A small network was shown many inputs. Here are its activations along a few directions, one row for each input.
Each table varies a few parts of the input and shows all the possible inputs, shuffled.
Descriptions start from the smaller parts, as in this example, which fits no table here: line(6) and (point or ring(9) or (values(3) and ring(8))).
Shared parts are said once, and a part with two or three values counts as separate values.

Other details of the inputs vary at random and push rows far along two fixed directions, the same in every table; ignore that.

Rows:
r1: 605,-106,28,-275,152,64,-192,234,258,343,283
r2: 303,-33,536,77,-34,413,-267,-153,-515,-254,152
r3: -665,36,-49,216,-261,-180,-118,-56,349,-146,-21
r4: -385,257,-142,32,74,-233,273,-180,-33,25,-327
r5: 409,-258,475,0,-264,230,-11,-101,-382,-411,275
r6: 91,93,53,81,227,235,-17,47,-111,45,85
r7: 10,-9,-468,-197,265,-310,204,331,515,468,-114
r8: 152,166,112,52,20,211,81,-150,-82,-150,17
r9: -460,203,-4,69,-75,-131,334,-229,-186,-183,-407
r10: 112,-243,289,45,-326,55,110,-161,-363,-500,-26
r11: -188,1,487,268,-347,81,-206,-140,-12,-587,274
r12: 197,34,212,78,-34,437,-65,-118,-166,2,209
r13: 256,222,-267,-64,313,158,-153,65,308,503,322
r14: -470,265,-191,27,56,-286,237,-192,-90,-40,-343
r15: -324,-200,-251,-15,-248,-193,212,-55,13,-56,-314
r16: 201,114,202,50,28,82,-519,175,545,70,486
r17: 596,155,38,-49,403,463,-140,231,232,331,436
r18: -72,8,180,145,-85,271,-9,-213,-318,-108,41
r19: 465,43,-209,-198,177,-193,-52,165,328,345,336
r20: 267,-293,427,-51,-216,94,-179,-56,-469,-293,97
r21: -276,-149,-259,-83,-159,-237,213,-1,111,148,-231
r22: -466,162,-238,89,181,-142,139,-14,-115,13,-319
r23: -32,31,-580,-179,302,-439,96,321,440,480,-63
r24: 53,26,137,154,35,354,36,-12,-236,-251,-52
r25: -468,82,2,72,-113,-107,140,-174,-245,-216,-591
r26: 169,-287,121,39,-123,148,39,85,-207,-304,1
r27: 370,-298,457,-27,-227,180,-304,-54,-567,-373,231
r28: 315,-143,-125,-109,16,12,-66,95,176,314,282
r29: 357,-261,195,0,9,152,-70,137,-203,-112,260
r30: -410,133,-260,95,-59,-26,218,-140,36,64,-366
r31: -473,177,-145,-1,65,-264,31,-128,-159,28,-431
r32: -448,-175,-233,8,-251,-327,133,-88,-178,-53,-257
r33: -362,211,-354,80,234,-305,-99,298,889,296,103
r34: 591,-92,-92,-268,164,29,-190,236,353,313,197
r35: 483,27,-141,-197,185,-156,10,159,350,368,314
r36: -498,102,54,32,-84,-142,151,-163,-263,-122,-537
Each input here is: values(4) and (point or (values(2) and line(4))).
- The inputs of r7 and r1 match in every part but the values(4) part. If r22 is changed in the same way as r7 into r1, which row does it become? => r31
- List by row number the other rows that have the values(4) part in common with r18. => r3, r12, r13, r15, r21, r28, r30, r32
- Change only the values(2) part in r8. List by row number the other rows that result. => r10
- Change only the values(4) part in r12. List by row number the other rows that result. => r9, r17, r36

Rows:
r37: -294,-8,-40,83,-159,-255,140,-43,51,-174,-170
r38: -247,72,-200,39,46,-48,124,103,76,59,-221
r39: 134,-39,-101,-5,75,125,-63,73,262,243,191
r40: -271,3,-277,42,-45,-43,119,-17,157,104,-157
r41: -341,49,-37,72,46,-97,141,-109,-101,-104,-300
r42: 19,278,-297,-83,216,-28,62,17,258,399,-21
r43: 176,43,280,53,-10,280,-75,-133,-244,-57,170
r44: 432,-50,232,18,123,378,-182,156,17,57,365
r45: -153,-214,220,52,-303,25,-119,-127,-274,-324,-26
r46: -95,151,-317,-11,78,-103,188,79,377,178,-9
r47: -131,-12,178,117,-82,203,30,-160,-380,-378,-140
r48: -108,59,-172,-136,107,-251,-33,194,272,225,-101
r49: 42,-173,-284,-115,68,-161,184,91,-112,171,-36
r50: 493,57,273,-98,61,210,-305,-19,-77,75,417
r51: -112,-137,292,53,-292,-15,-4,-128,-239,-437,27
r52: 301,2,-182,-68,140,-2,-200,154,429,371,282
r53: 184,-88,250,104,-94,244,8,-59,-68,-213,277
r54: 728,-153,119,-204,42,226,0,71,-56,128,179
r55: -102,-133,271,132,-167,36,-74,-14,-317,-324,-80
r56: -74,131,-164,-149,193,-255,-35,77,229,184,-108
r57: -299,114,-25,42,-54,-242,50,-134,-154,-39,-247
r58: -284,48,-19,63,13,-228,45,-71,-107,-143,-294
- What is each input in this table made of? => values(2) or (line(4) and line(5))
- Change only the line(5) part in r47. List by row number the other rows that result. => r38, r40, r42, r46

Rows:
r59: -431,-260,343,211,-410,0,-17,-172,-511,-598,-183
r60: 768,-426,699,-39,-227,621,-137,-128,-952,-501,221
r61: 538,-301,706,161,-267,567,-432,-56,-513,-535,548
r62: 975,315,-132,-258,604,300,-409,331,670,759,734
r63: 752,75,110,-31,260,529,-302,171,276,283,676
r64: -505,-53,-196,49,-120,-289,127,18,145,-22,-271
r65: -324,235,-237,-35,138,-260,144,-39,150,174,-297
r66: -236,-99,-465,-237,-6,-470,421,-58,-183,283,-556
r67: -228,129,-192,33,120,-63,35,40,147,178,-119
r68: -147,147,-221,38,89,-15,121,2,237,152,-79
r69: -205,35,-130,-16,-66,-238,122,-11,186,6,-132
r70: -432,46,-136,-40,-55,-417,60,-13,75,-24,-317
r71: -526,-173,374,192,-468,-137,145,-297,-580,-695,-348
r72: -236,9,-142,-34,16,-287,-15,48,174,77,-153
r73: -205,306,-555,-103,359,-301,62,189,584,595,-181
r74: 804,166,190,-79,287,424,-264,108,211,276,633
r75: -624,-267,290,237,-515,-57,136,-248,-561,-711,-337
r76: -180,105,-168,38,114,1,41,49,193,176,-62
r77: 14,-157,-389,-211,123,-297,402,114,-130,194,-384
r78: -22,175,-518,-152,229,-339,90,210,738,531,6
r79: -424,-1,-256,34,-114,-288,184,-5,238,4,-249
r80: -355,-176,406,155,-404,-59,13,-246,-547,-622,-217
r81: 796,109,127,-44,263,500,-272,132,279,269,670
r82: -164,160,-175,-19,182,-118,-1,19,144,198,-142
r83: 595,-99,665,151,-133,695,-254,-158,-470,-448,536
- What is each input in this table made of? => values(3) or (values(2) and ring(11))
